A small network was shown many inputs. Here are its activations along a few directions, one row for each input.
Each table varies a few parts of the input and shows all the possible inputs, shuffled.
A made-up example of a description, with smaller parts first: one of 4 places along a line, together with either a single point or (one of 2 separate values, together with one of 5 places around a ring) or one of 11 places along a line.
Shared parts are said once, and a part with two or three values counts as separate values.

Other details of the inputs shift rows strongly along two fixed directions, in all tables alike. That doesn't count.

Table:
x1: -20  23  -8  -36  3  -6  7  21  -24  9  36
x2: -4  -16  14  16  14  31  31  38  -15  -32  20
x3: 9  -2  -20  16  -14  -29  -23  -43  30  17  -20
x4: -9  15  -6  9  -11  8  -33  -34  -6  35  -44
x5: -21  -33  58  48  -24  -2  13  -1  -5  -22  -5
x6: 13  -16  -26  -29  51  -6  11  30  -10  -2  2
x7: 12  -4  -10  -43  34  2  9  33  -14  -7  0
x8: -8  -17  33  8  15  12  20  45  -10  -28  17
x9: 3  41  -42  -25  1  22  -20  7  -1  23  4
x10: -3  -35  71  33  -37  1  16  -4  -9  -39  -2
x11: 21  -1  -34  -18  32  12  21  32  1  -17  25
x12: 1  -5  -24  -27  25  -23  25  13  -4  -6  41
x13: -2  6  -47  -27  43  -5  -21  5  3  34  -16
x14: 19  10  -5  -40  14  1  2  34  3  -11  19
x15: -18  11  -21  19  -17  -22  -12  -52  19  31  -7
x16: 19  4  -17  21  -7  -13  -19  -38  33  13  -27
x17: -3  30  4  13  -30  5  -35  -28  11  27  -28
x18: -4  -12  25  7  -23  -10  16  -22  -4  -13  14
x19: -14  25  2  8  -36  -11  -37  -32  7  29  -22
x20: 11  -25  53  46  -33  33  29  -7  -5  -41  -8
Each input here is: one of 4 separate values, together with either a single point or one of 4 places along a line.
Q: The inputs of x1 and x15 match in every part but the choice among 4 separate values. If x19 is changed in the same way as x1 into x15, which row does it become?
A: x5
Q: Change only the place on the line of 4 in x11. List by row number the other rows that result.
A: x3, x12, x16
Q: Change only the choice among 4 separate values in x20. List by row number the other rows that result.
A: x2, x9, x11
Q: Which other rows agree with x7 in the choice among 4 separate values? List them by row number.
A: x10, x14, x18, x20

Table:
x21: 10  -22  41  53  -37  9  6  -33  13  -29  -19
x22: 7  8  -55  12  2  -24  -33  -67  35  50  -42
x23: -8  42  -65  -92  36  -3  -19  44  -33  27  40
x24: -6  -12  57  20  -9  28  7  15  -5  -20  -6
x25: -28  -10  59  19  -37  -14  15  14  -10  -21  29
x26: -7  0  18  -29  36  30  27  58  -23  -17  36
x27: -33  5  20  -30  11  -14  30  53  -28  -22  71
x28: 6  52  -73  -73  47  5  -27  73  -4  24  21
x29: 2  -38  39  25  4  -1  14  7  -5  -27  -8
x30: 22  -16  41  56  -40  9  10  -32  8  -27  -14
x31: -6  -37  24  25  2  7  29  2  -6  -23  1
x32: 10  17  -59  9  -9  -14  -27  -66  40  40  -36
x33: 14  15  -40  7  -15  -15  -36  -55  43  24  -37
x34: 17  -12  -2  -21  25  14  46  53  -20  -36  53
x35: -9  -24  89  30  -36  14  25  2  -26  -31  -14
x36: -2  29  -19  -10  -41  -7  -48  -37  4  43  -31
x37: -13  -7  50  6  -11  12  25  3  -30  -16  2
x38: 6  -30  15  -25  51  -11  24  63  -24  -28  25
x39: -8  39  -47  25  -13  11  -45  -40  20  49  -39
x40: 12  10  -39  8  -11  -18  -39  -56  41  29  -40
x41: 4  -24  28  56  -33  12  18  -40  10  -18  -16
x42: 10  14  -80  -70  78  -30  -3  41  -1  28  24
Q: What do these inputs look like to the network?
A: one of 2 separate values, together with either a single point or one of 4 places along a line or one of 6 places along a line
Q: Which other rows agree with x34 in the choice among 2 separate values? List them by row number.
A: x22, x23, x26, x27, x31, x32, x37, x39, x41, x42

Table:
x43: 7  21  -48  -63  47  5  4  45  -3  6  29
x44: 7  16  -46  -67  44  -12  7  40  1  4  37
x45: -7  -47  63  37  -9  1  32  8  -22  -38  -1
x46: 0  -23  35  3  4  -1  23  18  -5  -28  10
x47: 1  -22  37  9  6  17  21  22  -10  -27  2
x48: 15  6  -30  -35  37  3  5  45  2  -6  21
x49: 11  16  -56  -55  44  -12  9  43  3  0  42
x50: 14  19  -56  -52  47  3  4  50  1  3  32
x51: -2  7  44  3  -24  25  19  25  -27  -20  11
x52: 6  28  -55  -16  -1  -19  -28  -47  33  38  -14
x53: 5  -23  23  8  8  -1  26  27  -5  -32  20
x54: 6  -1  -16  -9  22  14  17  32  -6  -12  22
x55: -8  -28  25  10  7  2  32  18  -25  -25  18
x56: -6  -30  28  12  5  -1  28  14  -22  -25  12
x57: 3  18  -51  -63  42  -7  12  37  -2  6  43
x58: -23  -8  51  74  -89  -1  -26  -78  15  13  -50
x59: 5  -22  24  19  6  16  22  26  -8  -28  8
x60: 2  22  5  -26  4  12  0  32  -20  -8  22
x61: -2  -24  34  0  7  2  28  23  -10  -31  17
x62: -6  45  -36  -3  -27  -5  -57  -48  20  43  -30
x63: -28  41  -25  0  -19  -26  -47  -49  18  65  -22
x64: 14  4  -29  -38  35  -15  7  41  7  -8  28
x65: -3  -28  30  15  8  15  23  21  -25  -23  2
x66: 24  34  -74  -28  19  -16  -41  -20  39  42  -19
x67: 18  36  -68  -39  20  -15  -42  -24  36  45  -23
x68: 6  44  -33  -7  -28  -16  -44  -53  22  41  -13
x69: 0  20  24  42  -70  -3  -23  -72  16  24  -33
x70: -1  -29  32  13  10  13  21  23  -23  -24  0
x71: -5  -47  64  34  -7  -1  30  11  -20  -38  -3
x72: -6  -22  31  77  -43  10  -8  -70  6  8  -53
x73: -27  37  -13  5  -14  -8  -40  -30  5  51  -26
x74: 2  -23  23  15  3  1  27  19  -5  -30  18
x75: -18  -3  46  58  -66  0  -27  -64  8  6  -30
x76: -3  -3  13  58  -39  13  -15  -72  21  16  -46
x77: -1  -46  66  39  -5  14  25  16  -23  -35  -13
x78: 7  18  -30  6  -9  -2  -29  -47  29  30  -34
x79: 1  -30  34  12  11  10  19  24  -21  -24  -2
x80: -6  52  -60  -26  -24  -9  -56  -35  23  54  -30
x81: -5  -31  31  11  6  -3  26  16  -20  -25  10
x82: 6  7  -37  -32  31  -5  16  33  0  -6  39
Q: What do these inputs look like to the network?
A: one of 2 separate values, together with either a single point or one of 4 places along a line or (one of 3 separate values, together with one of 5 places along a line)
Q: The inputs of x78 and x44 match in every part but the choice among 2 separate values. If x47 is changed in the same way as x78 into x44, which row does it become?
A: x61
Q: The inputs of x49 and x50 match in every part but the choice among 2 separate values. If x45 is changed in the same way as x49 into x50, which row does it become?
A: x79
Q: Change only the choice among 3 separate values in x66. List by row number the other rows that result.
A: x67, x77
